A small network was trained on made-up records. Each row is its average activation on records with the value named, seen along a few directions.
Related values have similar rows: they may be neighbours, one step apart, or belong to one group.
In the rows, 500 means zero.
Strong random noise was added to every row along 4 fixed directions; ignore it. To show where, here is one row again and again, with new noise each time:
[513 551 515 559 539 599 622 658 455 748 379 442 423 521 437 481 533 603
 493]
[523 465 595 383 402 388 431 362 449 389 390 728 628 552 616 473 366 626
 613]
[472 684 315 336 414 497 340 461 576 441 594 318 475 617 474 485 578 353
 681]
[527 457 423 373 468 389 494 371 459 620 460 608 799 558 899 503 562 496
 629]
[468 347 623 446 507 455 578 540 316 573 339 708 574 455 552 478 446 631
 510]
[495 313 607 570 613 535 762 670 284 885 281 651 609 421 660 492 550 675
 420]


Field Tege:
v4: [459 630 250 452 452 412 343 316 708 370 816 128 280 609 246 549 598 172
 613]
v12: [612 684 377 541 520 457 418 405 825 389 513 392 626 678 673 457 517 478
 566]
v7: [359 450 285 286 604 510 466 563 361 542 673 396 465 541 335 582 673 250
 520]
v5: [447 266 831 643 475 666 656 694 363 485 393 765 352 300 463 440 316 720
 327]
v1: [445 317 392 329 516 476 422 473 333 385 701 521 746 246 718 563 570 323
 556]
v13: [406 146 340 502 692 450 665 723 328 749 569 462 831 376 910 446 820 259
 399]
v10: [506 720 394 560 550 538 361 397 692 574 476 333 503 722 614 427 662 359
 467]
v14: [531 651 382 386 440 457 413 415 569 536 505 463 574 612 674 487 547 462
 647]
v2: [482 392 460 545 542 444 467 506 565 426 560 615 718 473 792 460 567 455
 468]
v9: [671 549 454 456 294 324 300  88 637  32 562 638 724 414 575 558 359 483
 566]
v11: [331 247 515 354 683 388 564 567 255 573 749 490 431 405 425 598 572 288
 448]
v8: [560 602 566 462 420 458 444 273 562 480 381 697 617 617 660 558 490 596
 513]
v6: [332 233 453 326 571 494 499 580 177 401 634 559 626 183 560 596 572 330
 355]
v3: [609 670 475 797 431 523 641 494 711 661 509 162 318 553 417 510 512 528
 513]
The values of Tege form a ring.
Name the neighbours of v9, in listed order. -> v6, v3
Name the neighbours of v5, in listed order. -> v1, v2
Name the neighbours of v10, in listed order. -> v12, v8
Name the neighbours of v7, in listed order. -> v14, v11
